Each row below holds a small network's activations on one input, seen along a few directions.
In each table, some parts of the input vary, and every possible input appears once, in random order.
A made-up example of a description, with smaller parts first: line(6) and (point or line(11) or (values(2) and ring(8))).
Shared parts are said once, and a part with two or three values counts as separate values.
In the rows, 128 means zero.

Table:
r1: [ 99 162 144 132 103 116 178  67 100 183 182]
r2: [189  68  51  78 126  57  92 210  90 151 219]
r3: [111  95  85  78 142 157 153  70 174 109 157]
r4: [110 160  95  67 105  90 121  87 112 204  69]
r5: [ 60 122 131 116 119 121 150  93 180 135 174]
r6: [151  60  61 238 156 162  14 208 143 140 183]
r7: [162  88 157 169 134 153 185 102 154  49 105]
r8: [113 104 209 191  83 130 141 110 157  79 112]
r9: [104 169  98  93 108  85 155  96 129 203 111]
r10: [119 139 147 108 118 145 143 153  85 134  17]
r11: [247 241 103 146 210 132  41 181 150  71 175]
r12: [ 81 134 205 139 109 173 145 136 100  91 114]
r13: [117 120 178 109 151 143 145 149  91 115  46]
What do these inputs look like to the network?
> values(3) or (values(2) and line(5))
Which other rows does r3 become when the values(2) part takes its other values? List them by row number.
> r7

Table:
r14: [173 138  97 101 117  95 154 109 137 132 192]
r15: [149 111 112  83 158  80  93 167 108 138 141]
r16: [114  83 146 159  91 148 135 149 159 136 153]
r17: [156 181  96 154 173 150  73 146 171 135 112]
r18: [146 147  91 172 158 138  89 192  85 173  96]
r19: [ 79  97 161 165 140 158 119 167 111  79 137]
r20: [140 176  67 116 106  99  76 108 181 194 173]
r21: [119  79 135 174 104 153 102 153 115 106 111]
r22: [196 136 132 146 121 153 127 129 159  84 123]
r23: [102 163 196  93 110 179 187  42 125 113  38]
r24: [198 173 118 124 108 141  92 133 145  95 129]
r25: [167 143 141 117 135  94  89 183 110 105 118]
r26: [108  57 109 154 129 135 119 141 110 146 136]
r27: [ 59 133 194  84 102 155 187  87  83 135  31]
r28: [ 54 157 159  84  93  83 230  25 119 173  77]
r29: [155 162  73  86 136  61 121 124 126 152 183]
r30: [122 145 120  99 171 114  69 166 132 177 151]
r31: [130 118 128 147 100 109 131  89 137 142 200]
r32: [136 107 114 185 148 171 120 121 142  83 122]
r33: [ 46 119 181  71 102 116 201  71 100 164  51]
r34: [110 129 160 175 154 171 127 127 158  54 151]
r35: [101 113 110 166  87 114 142  92 180 136 180]
r36: [155 110 121 121 167 138 142 184  82  92 121]
r37: [155  95 110  97 163 115 147 166  98 128 148]
Changing only one part turns r33 into r28. The same change can be made to r16. Which row results?
> r35
What do these inputs look like to the network?
> line(4) and (point or line(5))
Start at r20 and move only the line(5) part, one step at a time. The first step leads to r29. Which rows follow, in order?
> r14, r31, r35

Table:
r38: [114 105 141 159 108 137 130 132 134 119 149]
r39: [115 103 156 165 130 147 117 153 134 104 113]
r40: [ 45 156 207  62  90 132 229  33 100 152  20]
r41: [116  98 106 145 101 127 150  99 156 125 164]
r42: [178 151 125 119 168 137 100 170 107  99 105]
r43: [151 145 115 121 147 124  90 168 112 142 116]
r44: [150 146 102 113 126 110 101 147 112 156 150]
r45: [143 155  87 109 136 109 112 128 123 169 158]
r46: [147 126  81  91 138  93 123 123 120 155 170]
r47: [115 105 124 145 114 140 138 102 163 116 158]
r48: [133 118 164 178 150 152 118 152 147  71 104]
What do these inputs look like to the network?
> point or (values(2) and line(5))
Which other rows does r42 become when the line(5) part takes its other values? List them by row number.
> r43, r44, r45, r46
